Each row below holds a small network's activations on one input, seen along a few directions.
Each table varies a few parts of the input and shows all the possible inputs, shuffled.
Descriptions start from the smaller parts, as in this example, which fits no table here: one of 8 places around a ring, together with either a single point or (one of 2 separate values, together with one of 4 places along a line) or one of 11 places along a line.
Shared parts are said once, and a part with two or three values counts as separate values.

A family of inputs:
r1: [-1.64  4.64 -3.96  2.43  2.83 -1.72  1.92  2.68  3.52  1.38  5.40  3.10
  1.01  0.56  1.58 -4.54]
r2: [-5.84 -3.85  6.54 -0.11 -5.50  4.12  2.63  2.40 -1.12 -7.65 -0.48 -5.33
 -0.55 -2.73 -5.14 -3.28]
r3: [ 6.54 -2.60 -1.34 -0.10 -1.60 -0.86 -0.91 -1.59 -5.30  4.19 -1.82  2.40
 -0.30  3.82 -0.71  6.09]
r4: [ 7.55 -0.74  1.06 -0.61 -2.13  0.07 -5.01 -3.24 -3.95  6.26 -2.09  0.87
  1.67  1.53 -1.10  1.43]
r5: [-8.16  6.12  0.37 -0.67 -2.99  1.12 -4.13  1.23  0.99 -3.02 -2.29 -1.84
 -2.86  1.43 -0.39 -2.64]
r6: [ 6.70 -9.05  6.73 -0.40 -5.75  3.69  1.38 -1.69 -3.35  1.40 -1.32  1.73
  5.80 -0.22 -6.65  1.09]
r7: [ 4.33  0.09  0.81 -1.67 -2.69  0.17 -5.43 -1.15 -4.06  8.11 -2.00  3.41
  2.64  2.29 -1.59  0.83]
r8: [-5.93 -0.17 -1.99 -0.49 -2.14  1.21 -0.22  0.52 -2.27 -5.34 -2.53 -3.25
 -5.04  1.09  3.59  0.09]
r9: [-5.25  0.65  0.81  0.70 -2.62 -0.53 -0.10 -0.35 -1.89 -3.69 -3.67 -2.51
 -5.47 -1.14  3.83 -2.35]
r10: [-5.31  5.39  0.75  0.19 -2.36  1.27 -3.17 -1.15  0.92 -4.15 -2.26 -4.62
 -3.96  0.77  0.03 -2.02]
r11: [ 0.37 -0.10 -4.22  1.57  6.94 -0.80  3.49  2.59  3.74 -0.55  2.66  0.98
  1.15 -0.31  3.76 -0.16]
r12: [ 1.34  4.50 -2.72  2.18  4.81 -1.00  1.74  0.79  5.61  0.72  4.33 -0.03
  0.61 -0.58  1.28 -3.14]
r13: [ 7.20 -0.39  2.32 -0.12 -1.39 -1.55 -1.76 -2.06 -3.10  6.13 -3.56  2.76
  0.41  0.80 -0.68  4.85]
r14: [-7.42 -0.14 -2.30 -2.90 -1.06 -0.01 -1.11 -1.47 -1.97 -5.62 -0.80 -2.32
 -4.69 -0.28  2.12  0.80]
r15: [ 0.59 -3.88  3.64  1.90  0.97  1.14  6.87  3.56  7.09 -2.71  5.25 -1.47
  5.85 -4.96 -3.98 -2.72]
r16: [ 4.95 -1.45 -0.44 -3.57  0.40 -1.94 -2.46 -3.54 -2.90  4.22 -0.92  2.69
  1.38  2.53 -2.36  7.63]
r17: [ 1.29  0.65 -1.54  2.07  6.05 -2.62  3.68  2.04  4.51  1.07  1.70  1.77
  0.43 -2.53  4.26 -2.80]
r18: [-1.32  0.31 -4.52 -0.40  8.22 -1.75  2.62  0.44  3.53 -0.75  4.40  1.64
  1.93 -2.08  2.15  0.86]
The inputs of r18 and r16 match in every part but one. If r1 is changed in the same way as r18 into r16, which row does it become?
> r7
What do these inputs look like to the network?
> one of 3 separate values, together with either a single point or one of 5 places along a line
Change only the choice among 3 separate values in r2. List by row number the other rows that result.
> r6, r15
List by row number the other rows that have the choice among 3 separate values in common with r2.
> r5, r8, r9, r10, r14

A family of inputs:
r19: [-2.01 -0.74  5.27 -1.59 -3.83  2.26 -0.78  0.43 -0.70 -1.90 -3.12 -1.47
  0.51 -0.32 -2.79  0.56]
r20: [-1.81 -0.31  4.21 -0.48 -5.33  1.85  0.21  0.43 -0.42 -1.64 -2.11 -1.24
 -0.78 -0.06 -2.53  0.62]
r21: [-1.34 -0.55  4.07  1.04 -4.45  1.63 -0.82 -0.26 -0.67 -2.21 -1.66 -1.90
 -2.11  0.67 -3.75  0.95]
r22: [ 5.36 -3.18  3.09 -0.68 -2.90 -0.21 -1.42 -0.46 -1.95  3.83  0.63  1.16
  2.89  0.40 -3.71  1.83]
r23: [-3.80  0.95  0.54  0.60  2.25  1.11  2.52  2.72  3.72 -3.22  0.81 -0.19
  0.99 -1.56  1.16 -3.54]
r24: [-3.85 -0.10 -0.22  0.40  2.16  1.57  2.21  1.20  3.52 -3.42  2.20 -0.77
  0.73 -2.76  0.97 -3.73]
r25: [ 4.70 -2.57  2.12 -0.99 -3.31  1.13 -1.02 -0.54 -3.10  3.58  0.43  2.91
  3.28  0.99 -4.70  1.41]
r26: [ 4.02 -0.52 -2.01  2.09  3.63 -1.48  3.61  0.72  2.62  2.20  2.88  1.69
  3.08 -1.83  0.58 -2.14]
r27: [-2.07 -1.78  4.44 -1.78 -3.90  2.73 -1.08 -1.10 -0.82 -2.13 -1.65 -2.01
  0.26 -1.57 -2.94  0.34]
r28: [-3.56  1.36 -0.46  1.68  0.72  0.72  3.53  2.73  4.02 -2.94  1.79  0.00
 -0.31 -1.27  1.29 -3.44]
r29: [ 6.12 -3.03  2.91  0.57 -2.39  0.18  0.53 -1.14 -1.90  3.56 -1.86  1.82
  1.49 -0.60 -1.86  1.39]
r30: [ 3.04 -0.41 -1.97  0.81  3.53  0.30  2.56  1.67  1.18  2.22  4.35  3.02
  3.82 -0.26 -0.62 -2.62]
r31: [-2.66 -0.05 -0.80  0.64  1.67  1.14  2.70  0.88  3.05 -4.14  2.42 -1.20
  0.08 -1.28  0.57 -4.31]
r32: [ 2.72  1.20 -2.58 -0.29  1.83 -2.77 -3.96 -1.11 -1.45  5.31  0.24  1.32
  0.47  2.43  2.11  1.61]
r33: [ 2.48  2.21 -3.04 -0.91  1.89 -1.18 -3.63 -1.04 -2.59  4.78  0.42  2.52
  0.99  2.82  1.40  1.11]
r34: [ 6.40 -2.19  2.63  0.43 -2.24  0.34 -0.42 -1.27 -1.08  3.22 -1.06  0.69
  2.84 -0.24 -2.97  2.05]
r35: [-4.21  2.51 -1.55 -1.75  0.57  0.41 -3.94 -0.99 -0.31 -0.51 -2.00 -1.65
 -2.28  0.05  2.58  0.06]
r36: [-1.11 -2.16  3.30 -0.80 -4.48  2.60 -0.94 -1.38 -0.70 -2.51 -2.03 -2.10
 -0.46  0.59 -3.42 -0.02]
r37: [-0.15 -0.28 -3.21 -2.33  3.70 -2.11 -0.19 -1.65 -1.34 -0.09 -0.77  0.03
 -1.78  1.28  2.92  6.61]
r38: [-3.00  2.94 -2.37 -0.33 -0.58 -0.96 -3.08 -0.43 -2.74 -1.48 -0.97 -2.31
 -3.52  1.48  2.38 -0.01]
r39: [ 4.19 -0.96 -1.21  1.91  3.95 -1.30  4.44  1.03  1.74  2.23  2.35  2.26
  1.94 -2.28  1.95 -2.85]
r40: [-3.60  3.87 -1.91  0.60 -0.54 -1.26 -3.26 -0.29 -0.78 -0.79 -1.78 -1.33
 -4.57  1.85  1.64  0.59]
r41: [ 2.53 -4.67  2.63 -2.17 -0.44  1.06  2.00 -1.06 -1.25 -1.78 -0.69 -0.29
  0.83 -0.12 -2.60  7.00]
r42: [-3.64  4.53 -1.24 -1.26 -0.86 -0.83 -2.31  0.52 -0.58 -0.41 -1.97 -1.29
 -3.26  0.98  3.04  0.19]
r43: [ 3.26 -1.43 -1.53  1.50  3.45 -1.35  2.19  1.55  2.38  2.79  4.27  1.83
  3.26 -0.74  0.10 -2.12]
r44: [-2.92 -0.13 -1.67  2.51  1.10  0.55  2.74  1.70  1.80 -3.91  2.80 -1.06
 -0.74 -0.87  0.60 -3.67]
r45: [-0.05 -3.28 -2.60 -0.13  4.98 -0.98  6.33  0.74  2.66 -2.71  3.00  1.28
  1.10 -1.54  0.69  2.85]
r46: [-1.17 -1.84  2.98  0.35 -5.00  1.65 -0.61 -0.58 -2.67 -2.60 -1.05 -2.30
 -1.18  0.32 -3.20  0.34]
r47: [ 3.38  1.41 -2.74  0.47  1.91 -2.93 -1.67 -1.85 -2.05  4.98 -1.96  2.23
 -1.05  0.83  3.83  1.00]
r48: [ 3.03  1.85 -3.56  0.26  1.15 -3.65 -2.14 -2.29 -1.81  4.86 -1.16  1.96
  0.08  0.82  2.28  1.51]
r49: [-2.84  1.55 -0.06  2.45  1.70  0.17  2.82  1.99  3.19 -3.92  2.91 -0.90
 -1.54 -1.20  0.32 -3.44]
r50: [-2.96  2.60 -2.09 -1.52 -0.03 -0.08 -3.45 -1.29 -0.81 -1.31 -1.85 -2.12
 -2.89  1.61  2.22 -0.50]
r51: [-4.51  3.23 -1.39 -1.30  0.08 -0.32 -3.66  0.42 -0.17  0.04 -3.78 -0.58
 -2.17  1.39  2.45  0.37]
What do these inputs look like to the network?
> one of 3 separate values, together with either a single point or one of 4 places along a line or one of 6 places around a ring
List by row number the other rows that have the choice among 3 separate values in common with r42.
> r32, r33, r35, r37, r38, r40, r47, r48, r50, r51
Change only the place on the ring of 6 in r46. List by row number the other rows that result.
> r19, r20, r21, r27, r36
Change only the place on the ring of 6 in r44. List by row number the other rows that result.
> r23, r24, r28, r31, r49
